Each row below holds a small network's activations on one input, seen along a few directions.
Each table varies a few parts of the input and shows all the possible inputs, shuffled.
A made-up example of a description, with smaller parts first: values(3) and (point or line(9) or (ring(5) and line(6))).
Shared parts are said once, and a part with two or three values counts as separate values.
In the rows, zero is written as 128.

Other details of the inputs shift rows strongly along three fixed directions, in all tables alike. That doesn't count.

A family of inputs:
R1: [150 110 135 119 112 139 117 120 158 177 115 137 115]
R2: [ 88 117 138 163 125 116 139 128  89 100 109 107 109]
R3: [131 130 166  71 129 127 132 168 185  77 160 149 187]
R4: [100 130 137 146 117 122 133 133  91  94 111 100  93]
R5: [114 199  41 155 180 111 175 130 129 175 160 100 155]
R6: [144  96 134 109 115 148 126 125 164 171 123 127 105]
R7: [106 148 166  85 131 115 139 162 139  38 152 127 179]
R8: [ 91 193  63 148 194 120 190 145 145 145 172  79 158]
R9: [113 126 143 126 117 131 134 130 112 117 115 108 108]
R10: [112 130 140 142 117 124 146 129  97  90 101  99  91]
R11: [139 133 120 128 126 116 132 115  84  82  99 116  85]
R12: [170 120 128 128 120 152 104 114 142 172 120 154 123]
R13: [113 130 124 179 126 121 119 110  65  99 111 131 131]
R14: [102 146 160  93 131 112 132 169 141  36 157 131 176]
R15: [163 123 122 113 131 139 111 112 121 123 114 149 106]
R16: [142  99 145 116 126 152 129 126 157 141 129 115 109]
R17: [131  91 150 136 132 151 117 130 158 176 144 128 118]
R18: [136 118 140 116 112 133 114 120 138 158 118 131 122]
R19: [125 194  49 113 200 134 196 137 158 153 162  69 112]
R20: [130 104 131 150 117 128 109 123 123 163 128 147 149]
R21: [125 129 124 124 126 112 138 113  95  83  95 110  80]
R22: [135 116 134 141 118 123 113 122 116 141 129 143 126]
R23: [155 128 128 135 121 148 104 108 115 159 118 140 119]
R24: [153 113 128 128 113 141  98 126 141 180 129 144 122]
R25: [143 148 144  79 122 119  98 155 158  83 161 187 204]
R26: [123  93 133 144 117 132 110 120 145 188 126 145 143]
R27: [126  94 143 129 121 141 119 131 154 182 136 137 116]
R28: [149 122 131 130 114 138 111 116 120 163 117 130 115]
R29: [115 194  50 131 176 113 176 131 160 192 170 105 148]
R30: [131 158 146  90 117  97 133 154 128  40 137 154 180]
R31: [ 84 114 137 168 121 118 140 128  85 103 112 106 117]
R32: [105 117 132 152 122 111 125 120 108 122 112 127 127]
R33: [160 114 126 117 112 135 117 116 138 147 120 139 118]
R34: [147 118 131 141 125 138 103 114 123 154 133 159 132]
R35: [169 132 137  62 121 131 106 142 190 115 159 193 199]
R36: [117 122 131 121 129 122 146 125  99  82 101 101  74]
R37: [139 109 132 123 112 137 103 125 152 181 125 138 117]
R38: [122 131 126 137 113 113 140 110  95  86  97 106  92]
R39: [107  95 150 154 130 140 124 132 130 140 133 119 137]
R40: [116 133 124 174 130 119 118 109  69  96 108 132 123]
Description of these inputs: line(5) and line(8).
- The inputs of R15 and R36 match in every part but the line(5) part. If R12 is changed in the same way as R15 into R36, which row does it become? => R10
- A walk changes only the line(8) part. It starts at R20 and steps to R5. List the rest of the walk in order. => R22, R24, R28, R30, R33, R11
- A walk changes only the line(8) part. It starts at R26 and steps to R32. List the rest of the walk in order. => R29, R37, R18, R1, R38, R21

A family of inputs:
R41: [127  69 166 141 101 145 108 117 127 162  99 119  78]
R42: [129 105 193  51 109 118 109 171 184  48 158 181 202]
R43: [128 159  92  85 158 123 141 162 220 196 196 163 228]
R44: [118 198 108  67 158 102 165 167 156  41 171 131 193]
R45: [134  93 181 136  94 124  86 123  89  67 104 161 131]
R46: [124 157  64 168 163 141 152 115 138 225 146  99 122]
R47: [170  91 168  55 106 145  92 145 208 153 146 183 165]
R48: [134  70 165 142 104 151 106 116 126 158 101 119  78]
R49: [118 106 118 172 128 145 140 107 104 176 100  79  54]
R50: [136  64 211 121  84 140  86 123  97  57  90 145  94]
R51: [148  96 127 104 127 149 102 138 215 251 164 174 181]
R52: [119 184  78 137 147 103 156 126 108 117 136 118 144]
R53: [136 172  50 131 163 133 172 115 150 209 133  84  90]
R54: [109 173 102 168 135 103 148 112  52  65 107 101 107]
R55: [104 180 107 138 154 104 153 139  97  60 148 119 166]
R56: [166  72 127 187 119 179  87  85 118 252 100 126  61]
R57: [124  68 205 136  84 126  78 128  99  68 104 169 140]
R58: [105 173  89 155 135  95 154 117  74  92 114 108 119]
R59: [117 173  96 125 162 125 167 136 125 103 146  92 125]
R60: [111 157 115 140 127 106 156 118  73  60  97  89  83]
- What do these inputs look like to the network? => values(2) and line(10)
- The inputs of R44 and R47 match in every part but the line(10) part. If R45 is changed in the same way as R44 into R47, which row does it become? => R54
- Change only the values(2) part in R49. List by row number the other rows that result. => R43
- Change only the values(2) part in R58. List by row number the other rows that result. => R53
